A small network was shown many inputs. Here are its activations along a few directions, one row for each input.
Each table varies a few parts of the input and shows all the possible inputs, shuffled.
A made-up example of a description, with smaller parts first: one of 8 places around a ring, together with either a single point or one of 9 places along a line or (one of 3 separate values, together with one of 4 places along a line).
Shared parts are said once, and a part with two or three values counts as separate values.
In the rows, 128 means zero.

Other details of the inputs shift rows strongly along two fixed directions, in all tables alike. That doesn't count.
These rows show it; all are for the same input, with only those details redrawn:
[177 160 199  83  87 137 103 152  88  98 122 113 108 100  86 141]
[ 86 100  78 179 116 142 134  95 176 121 173 150 127 153 189  93]
[172 141 160  90  56 161  99 134 151  66 191 102 115 176 144 129]
[101 127 133 161 147 116 136 120  98 154  93 157 117  65 115 110]
[164 158 196  96 107 127 111 150  74 117  99 124 108  74  76 138]
[115 129 136 147 127 126 128 122 112 135 116 146 117  91 124 113]
[136 131 140 126  96 142 116 124 135 105 153 128 117 133 138 118]
[148 131 141 114  76 153 109 125 152  85 180 117 118 163 151 120]

Table:
row 1: [130 160 180 101 138 117 119 160  79 147  86 154 112  76  91 145]
row 2: [ 84 129 103 168 183 104 150 143 114 193  81 179 129  64 115 114]
row 3: [181 128 154  64 106 168  83 131 161  77 183 107 140 198 142 171]
row 4: [158 151 159  97  85 151  96 150 144  96 151 111 115 161 142 143]
row 5: [116 145 127 134 146 118 125 143 123 155 108 153 117 112 126 133]
row 6: [145 145 168  88 118 116 134 144  96 133 100 115 116 115  95 162]
row 7: [103 113 100 144 105 152 124 128 176 117 182 143 125 181 191 115]
row 8: [131 110 102 148 133 130 116 105 165  97 156 110 191 190 221 106]
row 9: [ 89  81  74 173 184 143 128  98 161 154 135 157 151 140 173 129]
row 10: [119 112 115 146 131 106 147 110 111 140 116 116 123 110  90 121]
row 11: [ 93 131 141 152 152 119 137 141  93 164  89 168 123  75 127 122]
row 12: [188 157 173  71 100 128 112 144  97 111 108  88 102 122  62 147]
row 13: [168 157 171  84 117 117 127 138  77 126  83  94 111  95  52 150]
row 14: [ 74 118 111 179 172 111 144 123  95 171  72 171 112  61 123 108]
row 15: [101 126 120 163 150 107 134 123  97 156 105 155 118  73  89 100]
row 16: [132 145 137 108 121 138 125 156 149 115 161 141 123 148 132 130]
row 17: [178 146 144  97  63 150  92 140 154  71 197  96 117 188 117 125]
row 18: [165 135 149  63  75 147 133 147 162  78 193  91 123 197 129 151]
row 19: [154 157 156 121 136 116 118 142  86 139  78 128 105  78  61 125]
row 20: [183 145 168 113 141  98 110 134  74 103 104  96 181 111  98 116]
row 21: [ 97  85  73 147 174 149 133 104 191 128 178 155 154 169 170 126]
row 22: [112 123 128 142 132 119 144 112 117 143  95 117 123 111 119 139]
row 23: [ 86 107 101 188 171  98 167  94 103 175  69 138 124  65 103 119]
row 24: [ 95  76  57 185 178 131 126  76 162 143 151 146 149 136 138 106]
row 25: [106 111  78 125 113 140 148 124 185 128 181 124 142 188 176 129]
row 26: [ 98 130 126 159 147 118 136 115  97 148  89 160 117  72 102 101]
row 27: [141 149 178 120 126 120 121 141  75 135  88 137 111  61  83 129]
row 28: [ 96 101  86 141 125 129 158 118 166 140 153 135 138 156 159 124]
row 29: [161 125 121 105  89 142 118 122 162 104 170  90 112 177 140 135]
row 30: [187 159 198  79 149 106 115 170  67 116  83 114 188  94 104 141]
row 31: [143 148 139 102  93 148 103 147 160  99 172 129 121 183 159 141]
row 32: [168 138 147  99 119 128 105 134 140  81 157 104 188 192 187 131]
row 33: [177 139 190  80 151 140  92 141  84 126  83 114 130  87  75 173]
row 34: [ 88 136 138 138 164 114 149 146 103 158 105 178 126  71 111 115]
row 35: [114 124 114 134 139 118 144 122 110 145  98 117 118 115 121 139]
row 36: [142 140 126 129 105 141 112 126 143 104 144 123 114 148 122 115]
row 37: [104  99  70 191 172 109 139  82 146 124 122 132 190 148 188  78]
row 38: [104 133 143 139 129 130 123 131 113 140 107 151 120  96 138 122]
row 39: [ 73 111  74 175 152 130 143 128 171 157 145 175 139 135 175 105]
row 40: [ 95 121 103 137 104 148 122 120 175 111 183 155 130 180 193 117]
row 41: [183 152 179  83  90 129 124 129  91  95 104  82 112 121  55 150]
row 42: [143 141 133 120 112 140 115 150 142 126 144 127 117 152 142 135]
row 43: [149 137 132 115  86 154 103 139 153  87 164 113 112 177 154 131]
row 44: [161 148 190  82 112 118 127 147  77 131  77  98 111  91  76 164]
row 45: [ 93 118  96 143 166 110 156 136 130 183 104 153 129  99 127 124]
row 46: [130 158 178  96 146 118 134 170  86 143 101 155 115  71  76 135]
row 47: [151 136 126 130 107 136 114 130 147 116 147 116 112 141 129 123]
row 48: [151 131 137 113  80 152 108 128 157  89 179 113 113 165 146 121]
row 49: [ 94 135 119 134 166 101 153 130 101 178  80 144 125  91 115 146]
row 50: [125 127 139 154 188  96 134 134  82 153  69 137 187  91 152 117]
row 51: [107 105  84 138 104 142 151 112 185 116 179 121 141 185 168 124]
row 52: [141 136 139  93  86 155 114 154 162  98 185 134 128 171 150 129]
row 53: [183 134 133  82  68 142 105 132 156  83 193  76 114 195 111 134]
row 54: [176 135 133  82  64 141 113 127 151  78 193  70 123 197 111 140]
row 55: [152 130 127  95  93 145 120 143 158 115 168 100 117 187 154 146]
row 56: [101 112 119 152 153 107 155 115  94 158  72 130 115  85 108 133]
row 57: [148 120 125 113  80 147 129 114 149  84 158  87 118 184 140 142]
row 58: [ 79 128 115 180 181 109 143 139 102 188  72 175 123  68 130 119]
row 59: [113 131 109 168 157 102 132 125 105 163  99 146 117  79  84 104]
row 60: [ 73 103  67 188 141 132 141  93 162 139 143 160 121 134 159  83]
row 61: [163 162 181  63 136 114 134 174  89 142 102 117 110  94  63 157]
row 62: [131 105 121 136 170 139 113 110 115 133 102 134 133 107 116 144]
row 63: [118 114 102 145 166 115 142 124 153 114 152 135 196 162 190 102]
row 64: [ 84 100  64 160 131 134 153 108 177 147 161 128 135 179 192 125]
row 65: [178 145 175 106 143 110 110 141  72 102  83 100 172 113 127 132]
row 66: [ 89  87  57 173 121 132 154  77 180 122 157 122 127 175 164 102]
row 67: [101  82  71 149 164 153 126 104 190 133 171 155 161 166 177 127]
row 68: [154 163 166  90 133 123 126 171 110 132 121 136 114 106  84 141]
row 69: [ 92 111  89 152 126 126 150 101 162 134 146 130 131 164 162 131]
row 70: [114  98  75 160  98 132 143  86 175 104 184 103 133 187 143 109]
row 71: [183 154 178  69 101 130 111 157  91 114 105  89 100 122  82 160]
row 72: [112  98  94 163 189 129 125  88 124 150  95 147 138  95 104 121]
row 73: [174 140 146  72  70 153 103 140 162  92 173  81 112 196 147 152]
row 74: [185 145 186  78  91 125 124 139  92 106 110  82 109 114  73 159]
row 75: [ 65 105  82 170 143 133 147 121 163 151 151 181 141 128 178  98]
row 76: [ 75 119 101 166 179 100 159 114 103 193  61 144 125  70 123 131]
row 77: [ 94 128 106 169 160 117 132 126 128 170  91 154 117  93 138 117]
row 78: [198 155 196  98 142 103 109 143  62 106  77  93 172  90 100 134]
row 79: [185 118 148  93 117 159  92 115 144  88 159  97 133 156 115 153]
row 80: [ 82 106  70 197 146 127 137 101 167 148 141 154 124 131 172  97]
row 81: [ 86 123  99 184 178 106 142 125 103 179  66 163 111  67 119 112]
row 82: [ 93 132 136 151 154 118 130 133 103 163  83 159 116  72 124 120]
row 83: [108 116  82 128 118 136 132 117 185 132 174 127 123 194 184 131]
row 84: [156 158 195  92 108 131 109 157  67 113  90 128 105  82  84 143]
row 85: [ 88 107 107 160 156 110 161 119 115 171  93 140 126 104 134 131]
row 86: [174 160 191  85  85 129 101 151  83  96 134 113 113 105  63 130]
row 87: [168 136 141  91  86 138 122 127 139 100 155  81 118 162 120 149]
row 88: [ 91 115  82 133 142 125 162 124 169 141 162 134 135 160 156 126]
row 89: [ 97 103  89 160 123 132 153 106 158 135 145 123 132 163 164 128]
row 90: [ 73 117 105 165 185  96 180 119 108 180  81 157 131  71  99 123]
Question: The inputs of row 49 and row 88 match in every part but one. If row 69 is changed in the same way as row 49 into row 88, which row does it become?
Answer: row 90
Question: The inputs of row 59 and row 47 match in every part but one. If row 86 is changed in the same way as row 59 into row 47, which row does it become?
Answer: row 27
Question: The inputs of row 80 and row 17 match in every part but one. If row 79 is changed in the same way as row 80 into row 17, which row does it become?
Answer: row 24
Question: Describe the family of inputs behind these rows.
Answer: one of 9 places along a line, together with either one of 2 separate values or one of 8 places along a line
Question: Which other rows agree with row 75 in the place on the line of 9? List them by row number.
Answer: row 2, row 25, row 28, row 30, row 39, row 45, row 51, row 52, row 67
Question: Which other rows does row 64 become when the place on the line of 8 takes its other values? List them by row number.
Answer: row 7, row 11, row 42, row 55, row 58, row 85, row 89
Question: Which other rows does row 50 become when the place on the line of 9 takes its other values? List them by row number.
Answer: row 8, row 20, row 30, row 32, row 37, row 63, row 65, row 78
Question: Which other rows does row 63 become when the choice among 2 separate values takes its other values? List them by row number.
Answer: row 21
Question: Which other rows does row 33 become when the choice among 2 separate values takes its other values? List them by row number.
Answer: row 8
